Here are a small network's activations along a few directions, averaged over the inputs that share one value of a field.
Values that are neighbours, or in one group, have similar rows; names and order tell nothing.
Random noise pushes rows far along 8 fixed directions. That doesn't count. These rows show it; they differ only by the noise:
[  33,  185,  244, -241,  220,    3,  107, -201, -331, -191,  170,   62,
  -32, -143,  -78,  -89,  -54, -192,   22,  118]
[ 203,  -29, -298,   13,  447,  483,  138,  230, -431, -109,  227,  355,
 -268,  234,   92,  118,  -66, -122, -319,  381]
[ 278, -307, -212,  458, -126,  295, -498,  614,  302,  644, -538, -296,
 -241,  253,    6, -127,  364,  455, -151, -154]
[ -86,  -37, -226,  207,  326,  194,   75, -486,  292,   28,   -3, -235,
   15,  123,  -13,  -81,   37,  116,  218, -261]
[  74,   44,  207, -155,   89, -236,  154, -362,   68, -118,  321, -219,
  134,   95,  112,   -7,  -88,  -99,  176,  160]
[-131,  139,  -18,  222,  179,  390,   35,  -73, -396, -231, -119,  246,
 -176, -534, -274,   95,  -10,  172, -119,   -9]
[ -70, -177, -279,  255,  -24,   80,  120, -175,  132, -245,  -10,    6,
  -74,  -43, -118,  307,   -5,  240,   54, -236]
[ 162,   83,   74, -196,  145, -109,   60,  179,  -64,  -10,  114, -102,
  -73,  188, -104,  -28,   16,  -36,  -37,  -39]
[ 116, -145,   92,  -34,  -77,   66,  -66,   65, -249,  -44,   56,  137,
   12, -106,  117,   84,  -39, -183, -142,  309]
[ -23, -281, -291, -195,   13, -213,  283, -253,  178, -326,  307,   45,
  202,  302,   85,  310, -197, -367,   50, -145]


Values of T:
t1: [ -51,  -88, -118,  -42, -322,  -23, -209,  385,   68,  234, -401,   82,
  -35,   26, -223,  -60,  188,   43, -115, -469]
t2: [  58,   57,  127,  206, -374, -263, -221,   17,  297,  328,   -4, -228,
  -21,  115,  117,  -15,  214,  480,  125,  121]
t8: [  75, -110, -315, -165,  139,  178,    9,   75,   -8,   66,  -45,  102,
  -22,  458,    8,  -71,    8, -305,  -51, -131]
t7: [ -25,  360,  286, -551,   17, -400,  158, -286,  -95, -245,  199,   64,
  -84,  250,  -57, -250,   47,  -44,  261, -326]
t6: [-343, -126, -479,  319,  203,  126,  153, -326,  446,  -56,  -17, -201,
  358, -166, -114,  144, -172,  -34,  105, -350]
t4: [-344,  460,  154,  -60,  144,   35,  149, -381, -361, -282,   31,  301,
 -103, -397, -135, -115,  -90,   34,   83,  -92]
t3: [-168,   47,  210,  -93,  -59,  -60,   12, -281,   33, -194,  -64,   29,
  283, -425,  -66, -123, -141, -313,  170,  -33]
t11: [  -9,   95,  712, -163, -403, -304, -341,  -43,  -46,  359, -184, -208,
  -17, -201,  194, -406,  178,  -23,  176,  193]
t10: [-102,  199,   87,  117,  190,  286,  -72,   69,  -46,  232, -114,   -7,
  111, -381,    9, -269,  -32,  -23,  -56,  213]
t5: [-181,  329,  281,  285,  240,  105,  114, -415,  -98, -154,  -14, -140,
  -44, -486,  -78,  -24,  -68,  329,  191,  223]
t9: [ -65,  224,  -10,   22,  -15, -197,  267,  149,  235, -111,  289, -137,
   86,   77,  -26,   94,  -79,  319,    8,   -2]
t12: [-151,   95, -110, -146,  -12, -274,   79,  199,  230,  -48, -278,  -28,
  -60,   43, -382,   66,  -23,   50,   59, -660]
A value of T combines one of 4 hidden first parts with one of 3 second parts; all combinations occur once.
Question: Changing only the second part turns t8 into t12. t1 has the same second part as t8; what does that change turn t1 into?
Answer: t11
Question: Changing only the second part turns t2 into t4. t6 has the same second part as t2; what does that change turn t6 into?
Answer: t5

Values of V:
v3: [ 142,  128,    1,   31,    8,  -59,   63,  222,   27,   59,  -20, -182,
   19,  -10, -289,   91,   45,  269,  -29,   -6]
v8: [  29, -102,  -41,  -15, -217, -125,  -27,  128,   64,   65,  -85,   57,
   77,   13,  140,  144, -107, -100, -103,   94]
v4: [   8,  291,  372, -288,  -22, -178, -173,  100,  -30,  293,  -93, -115,
   88,  -12,   -7, -441,   96,  -19,    9,  -86]
v11: [-248,  312,  335,   85,  -76, -318,  287, -470,  135, -183,  203, -225,
  207, -427,  -86,    7, -204,  125,  288,  159]
v12: [ 106, -126, -283,  147,  326,  235,   13,   91,  272,  136,  -20, -163,
  -67,  264,   37, -110,   15,   84,   12, -184]
v5: [ 103,  283,  258,   -3,  285,   73, -158,  303,    3,  326,  -69, -276,
  152, -125,   23, -340,   23,  -68, -107,  144]
v2: [ 272,  298,   74,  297,  285,  145,  -73,  354,  -59,  190,    9, -361,
 -431,  240, -248,  -51,  173,  792,   -3,   61]
v10: [-175,  185,   77,  274, -176,   19,   44,  108,  118,  120,  134,  -80,
  161, -279,   58,  102,  -87,  330, -109,  251]
v9: [   1, -153,    9, -124, -526, -520,   23,  -93,  174, -294,   95,   49,
 -101,  207,  -37,  215,  174,  176,  231, -339]
v6: [ -45,   -9,  135,  -87,  -14, -106,  138,  -66,  111, -136,  142,  -95,
  236, -163,    3,   30, -171,  -94,   75,  161]
v7: [  78, -159, -154,   49, -235, -255,  304,  217, -129, -578,  210,  320,
 -435,  233,  -79,  660,   -2,  388,  -47,   22]
v1: [ 192,  -19,  -95,  -87,  208,   24, -170,  353,   62,  426,   19, -241,
   22,  277,  -12, -155,   87, -202, -171,  -62]
The values of V form 4 separate groups.
Question: List the group mates of v3, in the order listed.
Answer: v2, v1
Question: List the group mates of v7, in the order listed.
Answer: v8, v11
Question: List the group mates of v4, in the order listed.
Answer: v10, v9

Values of F:
f15: [ 179, -123,  153, -191, -178, -296,   24,  -34,   54, -365, -135, -102,
 -344,  233,  -12,  -12,  180,  130,  332, -440]
f12: [-203,  118, -479,  116,  216,   45,  208,  427,  176,   61,  140,   18,
  244,   43, -303,  258, -200,  -65, -374, -263]
f19: [ 168,  -10, -103,  249,  198,   60,  170, -317,  172, -269,  108, -233,
 -388,  238, -136,  116,  208,  624,  280,  -95]
f18: [-177, -270, -736,  348,    3,  388,    7,  179,  -15,  -35,   16,  361,
  192,  -43,   39,  381, -130, -182, -351,    2]
f1: [  18,   49, -307,  -31,  305,  228,   50,   -8,   70,   28,  169,  188,
 -127,  334,   87,  -28,   24,   22,  -81,   12]
f20: [ 296, -210,  -81,   -2,  -81, -293,   76,  246,  500,  144,  134, -507,
  -23,  537,   68,  136,   92,  305,   63,  -94]
f17: [ -29,  185,  122,  -22,   90,  226,  -22, -245, -227,  -45,  -45,  208,
 -220, -101,  -63, -283,  159,  116,  118,  -58]
f3: [  -9,  126,  -25,  -54,  194,  157,  162,  104, -272,   13,  447,  196,
  267,  -49,  150,  137, -306, -412, -287,  581]
f9: [ 138,  330,  116, -276,  245, -352,  445,  -45,  -70, -478,  424, -145,
 -136,  252, -325,  198, -127,  200,  193,  -98]
f8: [-167,   81, -313,  455,  358,  237,  187, -154,  275,   78,   41,   49,
 -101,   62,  123,   77,  -93,  376,   51,  186]
f14: [  72, -284,  227,  -82, -553, -274, -231,  392, -112,  216, -306,  152,
 -177,  -22,  163,    4,   97, -107,  -82,   -1]
f13: [  47,   94,  -54,   81,   42,  113,  -61,  420,   62,  294,  165,   98,
   81,  119,  214,   -6,  -81,  100, -256,  350]
f2: [ 157,   96,  424, -189,   37, -203,   43,  -95, -186, -189,  189, -172,
 -146,  -29,  -94,  -26,   73,   70,  187,  126]
f4: [ -56,    9,  155,  161, -263, -220,  -51,  195,   91, -183, -214, -108,
  -49, -397, -159,  193,  -50,  300,   72, -217]
f10: [  46,  -97,  -69, -160,  -78, -110,  135, -177,   57, -325, -149, -100,
 -231,  199, -299,  203,  100,  149,  180, -536]
f6: [ 177, -335,   39,  120, -269,   67, -179,   51,   -7,  107,  -65,  -30,
   77,  -68,  247,   77,  -31,  -50,  -92,  487]
f5: [-165,  134, -117,  233, -118, -265,   58,  109,  345,  144,   28, -273,
  432, -313, -219,  206,  -98,  178, -114, -199]
f7: [-256,   10,  127, -104, -461, -263,  -20,  136, -250, -194,   11,  177,
  455, -585, -199,  292, -232, -368, -231,   14]
f16: [-122,  147, -143,   82, -101, -185,  226,  396,  309,   32,  239,  -55,
  327,  -16,  -26,  168, -153,  166, -174,    0]
f11: [-134,  177, -239, -304,  353,   30,  320, -156, -127, -265,   45,  185,
 -229,  296, -121,  -88, -136, -121,  115, -301]
The values of F form 5 separate groups.
Question: List the group mates of f4, in the order listed.
Answer: f15
Question: List the group mates of f3, in the order listed.
Answer: f12, f18, f5, f7
Question: List the group mates of f11, in the order listed.
Answer: f8, f14
Question: List the group mates of f6, in the order listed.
Answer: f19, f20, f9, f2, f10
